Each row below holds a small network's activations on one input, seen along a few directions.
Each table varies a few parts of the input and shows all the possible inputs, shuffled.
A made-up example of a description, with smaller parts first: one of 4 places along a line, together with either a single point or one of 9 places along a line or (one of 2 separate values, together with one of 5 places around a ring).
Shared parts are said once, and a part with two or three values counts as separate values.
(in the rows, 128 means zero)

Other details of the inputs shift rows strongly along two fixed directions, in all tables alike. That doesn't count.

A family of inputs:
x1: [114 120  92 142 139 124 147 127 107 116 107  95 118 114]
x2: [106 131 146  88 143 120 155 109 160 109 111 172 124  85]
x3: [121 136 145  98 149 132 178 118 164 112 117 165 138  64]
x4: [ 98 129 139  92 148 129 146 101 164 105 104 158 135  94]
x5: [ 85 112  98 127 131 108 108 128 113 106 106 103 118 141]
x6: [ 98 118  96 137 137 119 131 135 118 110 111  95 129 119]
x7: [124 129 153 102 130 128 134 125 151 125 137 165 130 113]
x8: [100 122 111 116 138 111 131 117 124 108 100 124 109 123]
x9: [165 130 142 154 116 135 104 129 117 148 144 118 133 158]
x10: [158 133 129 153 104 131 117 151 104 149 157 115 118 157]
x11: [153 128 133 155 110 134 104 154 115 145 160 109 137 156]
x12: [103 124 112 125 144 128 139 112 136 115 103 118 134 108]
x13: [189 161 215 104 112 138 143 139 180 146 186 206 136 116]
x14: [ 95 110  79 145 137 126 136 139 100 117 108  82 129 120]
x15: [105 125 121 117 147 122 140 109 149 106 100 132 136 103]
x16: [158 131 136 147 111 130  88 124 115 144 140 119 121 172]
x17: [140 124 121 151 104 134 108 161 101 150 159 107 129 159]
x18: [161 131 134 147 112 133  93 126 113 150 137 120 118 170]
x19: [ 98 124 100 126 136 116 145 134 118 109 105 113 115 117]
x20: [156 123 122 160 114 141 102 137 106 156 144 104 135 159]
x21: [101 134 141  96 142 116 164 121 156 100 113 155 126  86]
x22: [199 159 225  95 113 141 139 122 183 153 183 222 130 117]
x23: [ 81 117  78 124 136 132 151 158  97 127 127  94 144 123]
x24: [155 137 143 129 134 135 144 108 142 134 124 145 127 113]
x25: [ 99 117  96 131 141 126 147 133 118 117 110 101 129 104]
x26: [158 131 141 144 113 132  92 124 120 142 142 126 125 169]
x27: [151 126 126 149 106 124  98 136 100 146 144 112 110 169]
x28: [126 129 149 114 126 118 122 123 137 121 131 147 122 132]
x29: [171 134 133 156 112 137 123 142 109 153 154 112 122 144]
x30: [151 133 139 140 107 135 122 152 118 149 158 133 129 141]
x31: [143 127 127 153 105 126 105 155 101 141 153 106 125 165]
x32: [109 124 117 117 147 129 150 108 143 117 101 130 133  95]
x33: [133 128 145 113 130 138 125 116 146 131 128 152 136 123]
x34: [162 130 125 162 115 129  98 127 109 148 138 102 123 164]
x35: [ 90 119  84 139 130 109 128 135 102 106 105  87 112 133]
x36: [107 123 111 129 141 120 146 126 124 109 108 109 126 107]
x37: [ 96 119  87 123 151 140 155 130 114 130 110 104 152 110]
x38: [115 126 116 120 146 127 152 105 139 118  96 132 130  93]
x39: [ 90 123 113 117 134 116 139 137 134 103 116 124 129 113]
x40: [150 140 151 119 139 132 146 108 155 130 121 156 129 107]
x41: [152 132 146 133 113 126 106 135 121 142 146 139 117 158]
x42: [114 135 156  87 150 123 151  93 171 103 101 173 130  90]
x43: [104 118  80 147 139 118 136 131  99 115  99  81 114 124]
x44: [169 130 121 165 114 135 108 125 103 155 137 102 120 159]
x45: [113 121 104 132 142 129 141 111 124 120  97 117 130 107]
x46: [102 131 136  79 156 143 169 115 159 122 119 167 157  87]
x47: [156 128 144 143 113 134  92 126 117 143 142 126 129 169]
x48: [150 128 142 141 111 132  86 130 124 144 145 125 131 168]
x49: [ 77 109  88 130 132 114 112 129 104 109 105  94 119 141]
x50: [114 125 101 134 145 120 139 108 123 117  90 108 118 115]
x51: [183 162 223  97 109 147 145 145 188 155 198 213 147 109]
x52: [164 131 132 154 111 140 118 149 110 157 156 115 131 142]
x53: [165 133 143 138 115 137 108 119 123 146 140 136 122 154]
x54: [ 96 122 113 116 137 108 126 115 126 102 103 123 112 125]
x55: [120 135 145 115 124 132 140 143 144 125 147 147 136 116]
x56: [167 134 138 155 116 133 104 127 120 147 144 118 128 158]
x57: [125 130 118 120 137 148 160 154 123 145 151 123 158 110]
x58: [105 127 105 124 133 117 152 128 120 112 110 117 112 109]
x59: [ 83 107  85 130 131 114 115 129 101 113 103  95 116 137]
x60: [ 93 115  97 130 133 108 114 122 108 104 103 103 112 142]
x61: [152 123 123 151 109 138  91 131 103 152 138 114 129 168]
x62: [ 98 131 134  95 141 124 167 127 156 108 119 155 130  79]
x63: [109 120  88 144 139 121 139 132 105 115 104  90 118 122]
x64: [146 124 141 143 108 124  92 140 108 141 150 122 122 172]
x65: [162 131 138 144 114 135  97 126 117 148 138 127 122 167]
x66: [115 136 137 105 151 122 168 115 159 101 112 149 130  79]
x67: [132 138 148 110 125 129 152 135 147 130 139 159 129 100]
x68: [103 131 148  89 149 132 148 102 169 105 109 168 139  93]
x69: [146 127 123 158 111 138 108 155 105 150 159  98 135 155]
x70: [140 127 149 130 111 125  95 141 129 136 154 139 129 160]
x71: [163 137 143 146 116 131 120 141 124 143 154 122 127 141]
x72: [149 128 144 133 110 131 106 138 119 146 151 140 125 151]
x73: [ 76 108  88 130 133 115 113 130 103 107 106  96 122 142]
x74: [108 121 107 133 144 119 134 108 124 111  93 107 125 117]
x75: [134 130 135 131 132 129 139 133 131 123 132 126 133 118]
x76: [115 135 147 100 151 124 154 102 174 107 106 161 138  83]
x77: [149 132 122 154 106 126 109 153 101 148 149 106 114 163]
x78: [ 89 123 109 120 132 114 136 137 130 105 114 117 125 115]
x79: [107 120  99 125 140 121 131 101 119 111  88 113 113 123]
x80: [143 122 128 148 111 132  81 133 113 141 141 113 132 177]
x81: [108 135 144  99 149 133 170 123 166 107 124 157 143  74]
x82: [117 132 145  92 136 138 152 139 143 136 150 163 151 111]
x83: [200 160 225 105 119 157 139 122 194 160 185 213 156 110]
x84: [153 124 124 151 109 137  91 129 104 153 137 113 126 167]
x85: [ 99 117 108 117 140 127 127 111 128 115  98 121 127 119]
Each input here is: one of 5 places around a ring, together with either a single point or (one of 2 separate values, together with one of 8 places around a ring).
Q: Changing only the place on the ring of 5 turns x1 into x24. The same change can be made to x29. Which row results?
A: x44
Q: Changing only the place on the ring of 5 turns x66 into x13. The same change can be made to x52. Which row results?
A: x67
Q: Changing only the place on the ring of 5 turns x33 into x14. The same change can be made to x68. Which row results?
A: x81
Q: Which other rows does x19 become when the choice among 2 separate values takes its other values? List them by row number.
A: x77
Q: Which other rows does x74 become when the place on the ring of 5 takes its other values? List them by row number.
A: x21, x28, x36, x42
Q: Which other rows does x70 become when the choice among 2 separate values takes its other values? List them by row number.
A: x5
Q: Start at x73 and move only the place on the ring of 8, one step at a time. The first step leads to x70. Which rows follow, in order?
A: x64, x60, x41, x22, x72, x7

A family of inputs:
x86: [147 142 149 120 127 146 169 160 142 147 169 147 152  96]
x87: [101 123 112 115 144 122 144 113 133 108 100 127 124 107]
x88: [116 119 105 141 127 122 115 128 107 124 116 102 121 144]
x89: [113 118 105 140 126 122 112 129 109 124 117 102 122 144]
x90: [119 120 104 143 126 122 115 127 108 125 114 101 120 142]
x91: [102 129 129 100 150 121 158 106 153 102  99 150 126  87]
x92: [162 136 156 133 116 136 115 130 136 146 151 144 131 142]
x93: [154 123 117 165 103 133  85 147  89 155 151  94 124 185]
x94: [101 127 128 103 148 122 152 110 150 104 103 145 130  94]
x95: [114 119 105 140 125 120 113 130 108 123 117 103 120 144]
x96: [148 125 104 170 102 144 118 186  79 168 179  80 142 162]
x97: [149 133 147 131 117 132 114 131 132 140 146 139 129 143]
x98: [116 120 104 142 128 122 115 126 110 123 114 102 121 142]
x99: [101 129 130  98 149 121 156 108 153 103 103 150 128  90]
x100: [118 118 103 142 128 125 115 127 107 126 116 101 124 142]
x101: [ 98 115  71 153 128 132 144 168  83 133 133  68 139 127]
x102: [ 94 131 134  87 158 119 170 100 166  93  92 161 127  72]
x103: [150 139 164 114 124 132 131 125 151 135 145 162 131 123]
x104: [149 133 148 132 117 131 114 132 132 139 146 139 127 143]
x105: [118 119 104 143 126 122 115 127 107 125 115 102 120 142]
x106: [106 129 109 121 141 136 176 152 128 126 134 120 145  85]
x107: [134 142 165  95 141 128 156 109 173 116 124 178 131  89]
x108: [153 123 118 166 101 130  83 147  90 153 151  94 121 185]
x109: [151 134 146 131 120 133 119 130 131 141 144 138 129 139]
x110: [115 119 104 140 127 124 115 129 108 126 117 102 124 144]
x111: [152 133 145 133 119 135 118 130 130 143 145 138 130 140]
x112: [177 130 142 165  96 137  80 149 101 165 169 111 126 187]
x113: [118 119 103 141 127 124 117 128 107 127 116 102 121 142]
x114: [ 93 125 118 104 151 119 154 106 148  99  93 138 126  91]
x115: [212 157 218 120 102 148 115 136 168 169 195 196 139 143]
x116: [103 128 127 104 148 121 151 108 151 104 101 144 127  94]
x117: [151 133 146 132 120 134 118 130 132 141 144 138 131 139]
x118: [155 123 116 166 104 133  87 146  91 156 150  93 125 182]
x119: [113 119 103 139 126 123 115 131 107 126 118 103 123 144]
x120: [133 141 171  90 140 131 155 112 175 119 131 185 136  89]
x121: [105 112  84 151 128 120 109 127  94 121 104  82 118 149]
x122: [ 63 108  71 124 152 108 140 112 111  88  71  91 116 110]
x123: [133 142 170  90 139 131 156 113 175 119 131 185 134  90]
x124: [183 144 181 130 108 141 111 135 146 157 172 163 136 148]
x125: [ 98 115  90 138 136 117 123 122 106 112  99  94 118 133]
x126: [ 66 109  71 126 152 110 140 110 111  90  70  90 116 108]
x127: [149 139 163 114 124 133 131 126 150 136 146 163 131 122]
x128: [206 157 214 116 107 149 123 133 170 166 189 198 141 135]
x129: [ 91 131 138  83 159 119 170  98 172  91  92 166 129  68]
Q: What is each input in this table made of?
A: one of 4 places along a line, together with either a single point or one of 10 places around a ring
Q: Changing only the place on the line of 4 turns x126 into x112. The same change can be made to x90. Which row results?
A: x115
Q: Changing only the place on the line of 4 turns x109 into x127. The same change can be made to x118. Which row results?
A: x119
